[-4.07 -0.46  1.20 -2.25 -0.01  4.03 -0.62  1.20 -0.90 -2.13  5.64 -0.01
  1.79 -0.40  1.65 -0.01 -9.38 -0.64] = (114)
[-0.77 -0.20 -1.41 -1.92 -1.92 -2.05  2.14 -1.33 -1.92 -1.00 -1.92 -0.38
  0.87  0.55 -5.27  1.12 -7.25 -0.53] = (190)
[-1.00  1.79 -1.89  1.45  0.16  0.78  1.52  1.79  3.97 -1.34 -3.78  0.19
 -2.39 -1.43  0.82 -1.05  8.18 -0.15] = (14)
again (14):  | [1.79]
again (190):  | [-1.92]
which: [-4.07 -0.46  1.20 -2.25 -0.01  4.03 -0.62  1.20 -0.90 -2.13  5.64 -0.01
  1.79 -0.40  1.65 -0.01 -9.38 -0.64] | (114)

